A small network was shown many inputs. Here are its activations along a few directions, one row for each input.
In each table, some parts of the input vary, and every possible input appears once, in random order.
A made-up example of a description, with smaller parts first: values(2) and (point or ring(9) or (line(4) and ring(8))).
Shared parts are said once, and a part with two or three values counts as separate values.

Other details of the inputs vary at random and push rows far along three fixed directions, the same in every table; ignore that.

Rows:
R1: -6 -8 1 -9 18 14 -18 -15 3 -12 -18 -4 -35
R2: -10 -8 -9 -24 2 -7 -7 -6 -9 -5 -19 15 -20
R3: -21 -21 -10 -21 -7 12 -4 2 -10 -12 -26 -9 -7
R4: 14 12 19 33 4 -14 10 12 9 12 25 -4 35
R5: -30 -19 -7 -24 -2 9 -3 -2 -5 -15 -35 -10 -10
R6: 7 17 22 31 27 -10 -3 -4 12 9 22 -7 9
R7: -17 -7 41 11 75 -19 -18 -15 5 -9 -6 -20 -5
R8: 19 17 -21 -10 -16 11 0 1 -11 13 13 12 -27
R9: 17 14 21 12 31 -30 -3 -1 -8 11 24 6 15
R10: -26 -28 -5 -8 -41 -17 25 16 2 -18 -11 4 67
R11: -31 -23 -17 -46 -8 -9 0 1 -13 -16 -31 11 1
R12: 14 5 -7 10 -23 16 4 6 -1 6 19 -2 1
R13: -1 -9 0 -7 2 15 -3 1 -4 -9 -6 -8 -15
R14: -33 -19 -13 -44 1 -10 1 -4 -9 -15 -35 11 -5
R15: -7 -7 -2 -10 22 18 -16 -10 -4 -9 -12 -15 -37
R16: 20 24 13 36 -6 -8 12 0 19 16 33 1 27
R17: 21 23 30 34 44 -4 -7 -12 14 11 19 -10 -12
R18: 35 11 -19 11 -17 36 -5 0 -8 7 25 -4 -35
R19: 28 11 -14 19 -27 18 5 8 -1 13 28 -2 3
R20: 7 8 -8 18 -33 1 8 6 10 7 6 8 21
R21: 12 12 -7 10 -16 17 3 2 5 6 16 -3 -9
R22: 5 3 -18 -15 -32 -8 8 9 -7 9 9 15 8
R23: 7 13 20 27 4 -11 10 3 14 7 21 -3 28
R24: -4 -8 -17 -8 -36 12 11 12 1 -4 -10 -2 10
R25: 11 14 18 31 16 -12 1 4 12 12 20 -8 18
R26: 34 19 -17 -4 -11 13 -5 2 -15 19 23 10 -34
R27: -23 -11 23 -13 36 -44 0 0 -3 -7 -5 7 36
R28: -28 -10 18 -9 14 -48 12 2 5 -2 -7 13 44
R29: 4 -7 -15 -2 -16 14 0 6 -10 -2 -5 -6 -4
R30: -4 -9 -4 -9 -1 17 -9 -7 2 -11 -20 1 -24
R31: 23 18 -18 -8 -14 10 -2 -1 -11 16 15 10 -34
R32: -2 -8 1 -11 17 21 -12 -6 -4 -12 -14 -12 -38
R33: -33 -18 38 2 62 -27 -13 -13 10 -19 -32 -8 9
R34: 12 7 -18 -6 -35 -6 7 5 -1 10 8 27 9
R35: -1 -13 -18 -2 -46 4 19 17 -4 -5 -3 2 35
R36: -3 -6 1 -11 24 21 -17 -11 -4 -12 -10 -15 -44
R37: -41 -27 -12 -18 -57 -13 30 20 7 -13 -26 7 70
R38: 17 25 13 40 -6 -11 12 5 17 21 27 1 33
R39: 10 10 -11 2 1 26 -8 -11 1 6 -1 -7 -39
R40: 10 6 -13 6 -13 22 -8 -7 2 4 1 2 -25
R41: -4 -4 -4 -10 7 19 -5 -7 0 -5 -23 -10 -33
R42: -3 1 28 -4 59 -35 -11 -7 -7 -3 3 3 14
Each input here is: line(6) and (values(2) or ring(5)).
- The inputs of R23 and R17 match in every part but the line(6) part. If R21 is changed in the same way as R23 into R17, which row does it become? => R16
- The inputs of R5 and R25 match in every part but the line(6) part. If R31 is changed in the same way as R5 into R25, which row does it become? => R22
- Which other rows agree with R29 in the line(6) part? List them by row number. => R9, R10, R18, R19, R35, R42
- Change only the line(6) part in R24. List by row number the other rows that result. => R4, R33, R35, R37, R41
